A small network was shown many inputs. Here are its activations along a few directions, one row for each input.
In each table, some parts of the input vary, and every possible input appears once, in random order.
Descriptions start from the smaller parts, as in this example, which fits no table here: one of 5 places around a ring, together with either a single point or one of 9 places around a ring or (one of 3 separate values, together with one of 6 places along a line).
Shared parts are said once, and a part with two or three values counts as separate values.

Other details of the inputs vary at random and push rows far along two fixed directions, the same in every table; ignore that.

A family of inputs:
row 1: -33,17,-12,-7,17,-13,14,6,-28,25,-17
row 2: 41,-24,12,25,-23,1,-6,22,35,-12,22
row 3: 39,-22,1,19,-19,31,-19,16,33,-15,26
row 4: -24,21,-35,-69,30,-10,-9,0,-21,54,-13
row 5: -71,18,-21,31,23,10,28,28,-39,19,-21
row 6: 7,-8,25,78,-8,19,18,-7,6,-71,20
row 7: 60,-27,3,-38,-20,-8,-26,-3,26,31,18
row 8: 6,-6,6,-72,-7,-31,-17,-20,-4,76,-32
row 9: -76,15,-9,30,17,10,26,5,-45,15,-35
row 10: -45,19,-18,-4,21,3,9,5,-17,6,-16
row 11: -44,21,-24,-6,-12,-19,0,25,-35,0,-24
row 12: -6,-14,33,49,-23,9,3,-3,19,-27,-14
row 13: -35,16,-18,3,18,2,13,15,-24,17,-8
row 14: 3,11,-30,-86,22,-7,-22,-21,-16,53,-4
row 15: -1,-1,12,46,-3,7,11,-11,-5,-41,12
row 16: 29,1,13,13,2,-10,2,-10,15,-39,23
row 17: 85,-22,-4,-62,-13,-11,-36,3,49,26,29
row 18: -26,14,-25,-70,25,-5,-8,-17,-27,54,-25
row 19: 25,-2,17,11,-3,4,-2,-24,10,-41,14
row 20: 50,-14,27,-45,-17,-32,-18,-16,35,18,-1
row 21: -37,-1,11,15,-11,-18,17,22,-12,43,-34
row 22: 26,-2,9,7,-2,16,-7,-22,17,-47,18
row 23: -72,15,-23,29,19,27,20,15,-40,13,-23
row 24: 1,-1,4,43,-1,21,9,-2,-3,-39,18
row 25: -39,19,-23,-3,20,11,9,15,-20,11,-11
row 26: 6,-17,26,56,-27,-5,16,21,18,-15,1
row 27: 4,0,12,74,-2,20,16,11,15,-74,31
row 28: -65,-3,10,47,-16,-1,25,21,-31,40,-45
row 29: -21,19,-19,-66,26,-27,-4,-11,-22,50,-21
row 30: 38,-25,3,23,-23,21,-13,13,30,-9,21
row 31: 4,13,-13,-86,26,-30,-11,-18,-12,51,-15
row 32: 29,0,3,6,7,13,-4,-2,24,-45,28
row 33: -65,-6,1,49,-15,1,27,26,-35,47,-41
row 34: -74,15,-23,34,17,16,22,14,-47,20,-20
row 35: 23,2,8,3,7,8,-2,-9,24,-46,18
row 36: -32,-8,-5,18,-10,-12,15,33,-13,48,-21
row 37: 38,-8,8,2,1,10,-6,-16,13,-31,29
row 38: -2,1,12,45,-3,9,13,-8,-8,-37,8
row 39: -22,16,-33,-67,23,0,-11,-10,-30,58,-17
row 40: -48,21,-19,-6,21,5,11,8,-22,13,-22
row 41: 86,-19,-5,-67,-9,-1,-43,5,53,20,35
row 42: 44,0,-2,-59,7,-5,-26,-37,17,-7,18
row 43: 0,-4,24,74,-8,20,13,-12,9,-79,18
row 44: 14,-30,28,91,-37,17,14,17,20,-42,17
row 45: 32,-13,34,5,-19,-12,-10,-7,41,-21,0
row 46: 71,-2,-4,-79,-27,-31,-44,-26,12,-17,21
row 47: -4,7,14,39,3,4,14,-1,6,-48,6
row 48: 80,-4,12,-70,7,-31,-23,-32,29,-3,30
Each input here is: one of 2 separate values, together with either a single point or one of 8 places along a line or (one of 3 separate values, together with one of 5 places around a ring).
Changing only the choice among 2 separate values turns row 7 into row 2. The same change can be made to row 33. Which row results? -> row 26
Changing only the choice among 2 separate values turns row 39 into row 25. The same change can be made to row 9. Which row results? -> row 31
Which other rows does row 16 become when the place on the ring of 5 takes its other values? List them by row number. -> row 4, row 10, row 27, row 29
Which other rows does row 16 become when the choice among 3 separate values takes its other values? List them by row number. -> row 1, row 48

A family of inputs:
row 49: 31,-9,8,-16,-4,6,-16,-9,13,11,9
row 50: 4,19,11,14,3,-7,5,-18,1,-59,12
row 51: -17,4,-4,-19,-4,-17,-4,0,-20,35,-29
row 52: -45,-3,5,75,-5,17,34,30,-8,-1,-14
row 53: -18,-2,-3,-22,2,-23,4,4,-4,47,-25
row 54: -17,0,-1,1,8,-3,7,12,-5,46,-17
row 55: -59,-1,-2,66,-15,23,14,15,-20,-19,-20
row 56: -61,24,14,55,15,-14,39,14,-24,-37,-16
row 57: 36,-4,-38,-19,-12,5,-28,33,12,-1,39
row 58: -1,-4,5,-38,3,-26,0,-1,-6,52,-18
row 59: -18,-1,-6,-23,5,5,-3,1,-16,49,-13
row 60: -16,2,-15,-32,-9,-3,-7,-3,-23,36,-20
row 61: -28,12,-32,-20,40,23,4,-9,-23,10,0
row 62: -56,18,-19,62,37,46,29,12,-19,-23,5
row 63: -52,2,1,69,-12,25,14,17,-25,-17,-22
row 64: -23,1,-8,-25,-7,-20,-5,-3,-15,35,-26
row 65: 34,16,8,-64,14,-39,-15,-31,8,-15,10
row 66: 26,-12,4,-18,-7,4,-16,-11,19,8,12
row 67: 40,3,7,6,6,16,-3,-27,19,-76,35
row 68: 38,-9,-8,38,-13,29,-7,57,48,-54,39
row 69: 32,-19,23,36,-12,6,2,0,41,-27,22
row 70: 44,-19,31,41,-23,-5,8,1,34,-46,19
row 71: -15,0,-13,-25,1,3,-1,4,-17,48,-15
row 72: 39,13,12,8,1,5,-5,-29,19,-75,30
row 73: -15,2,-8,-28,-10,-19,0,0,-21,35,-25
row 74: 46,-11,15,-46,-15,-24,-21,-21,13,9,6
row 75: -22,0,-8,-24,-5,0,-7,-4,-24,34,-19
row 76: 19,4,-16,-32,27,13,-11,-24,-4,-22,22
row 77: 33,-14,17,-13,-2,-7,-4,-5,23,18,13
row 78: 43,-12,21,-8,-9,-18,-7,-7,25,0,5
What do these inputs look like to the network? -> either one of 2 separate values or one of 8 places along a line or (one of 4 separate values, together with one of 5 places around a ring)
Which other rows belong to the same alternative as row 68? List them by row number. -> row 57
